A small network was trained on made-up records. Each row is its average activation on records with the value named, seen along a few directions.
Related values have similar rows: they may be neighbours, one step apart, or belong to one group.
In the rows, 500 means zero.
Strong random noise was added to every row along 2 fixed directions; ignore it. To show where, here is one row again and again, with new noise each time:
[561 669 522 516 434 509 457 624 700 510 533 550 482 581]
[537 757 496 610 558 327 352 671 876 333 627 362 444 400]
[534 756 493 613 575 315 341 672 885 309 642 346 438 377]
[550 287 542 277 536 797 468 480 319 371 711 702 436 465]


Field E:
e10: [411 319 450 411 500 447 453 425 499 467 408 352 544 564]
e7: [482 325 558 569 737 348 458 353 529 292 702 347 364  33]
e5: [430 555 342 553 568 341 387 473 558 247 483 266 521 446]
e12: [387 586 442 460 384 522 414 523 521 540 396 431 611 639]
e14: [567 471 506 467 677 613 351 517 498 260 805 494 479 287]
e2: [513 653 413 527 418 474 449 623 557 502 530 510 634 546]
e13: [605 518 589 569 478 499 435 547 508 543 571 602 580 552]
e4: [555 547 550 682 652 283 558 586 664 458 590 356 436 229]
e8: [361 312 395 491 614 456 624 350 339 356 482 411 385 399]
e3: [455 640 458 562 472 536 365 624 618 442 414 371 597 532]
e11: [557 382 620 404 698 468 498 430 384 246 831 534 394 186]
e1: [430 510 573 615 735 275 496 439 510 450 496 344 429 229]
e9: [390 231 335 424 724 431 422 385 394 252 624 255 347 248]
e6: [434 326 533 503 623 426 552 344 282 469 449 453 418 357]
E is arranged as a ring.
- Going along E from e10 by way of its neighbour e5, in what order are e2, e13, e4, e9 met? => e2, e13, e4, e9
- Fewest steps between e7 and e12? => 7
- Which values are neighbours of e6? Give them in the order they are listed. => e8, e1

Field L:
l1: [362 317 374 438 682 393 479 387 461 347 388 282 469 438]
l10: [451 808 379 454  24 681 470 666 559 775 178 618 720 915]
l12: [553 655 501 467 410 630 317 637 556 422 620 595 545 576]
l5: [397 317 359 378 548 471 490 368 397 411 325 341 478 706]
l8: [584 712 485 604 511 488 420 678 732 294 730 524 515 434]
l6: [631 587 605 574 604 540 463 571 547 378 713 620 485 456]
l11: [584 504 620 608 417 502 718 442 374 808 330 649 477 542]
l9: [501 600 583 722 516 138 532 551 757 591 305 339 431 340]
l3: [349 431 390 497 835 187 408 391 671 255 556  26 375 125]
l2: [451 853 431 591 371 443 284 711 756 464 502 401 650 610]
l13: [582 442 611 556 485 517 629 462 430 612 603 648 378 448]
l7: [593 634 613 619 596 405 533 546 626 440 725 572 468 382]
l4: [453 256 495 417 484 525 635 335 337 715 372 489 533 506]
L is arranged as a line.
- Which values are neighbours of l8? Give them in the order they are listed. => l12, l6
- Which values are neighbours of l13? Give them in the order they are listed. => l11, l7
- Which values are neighbours of l10? Give them in the order they are listed. => l2
- Which values are neighbours of l3? Give them in the order they are listed. => l1, l4
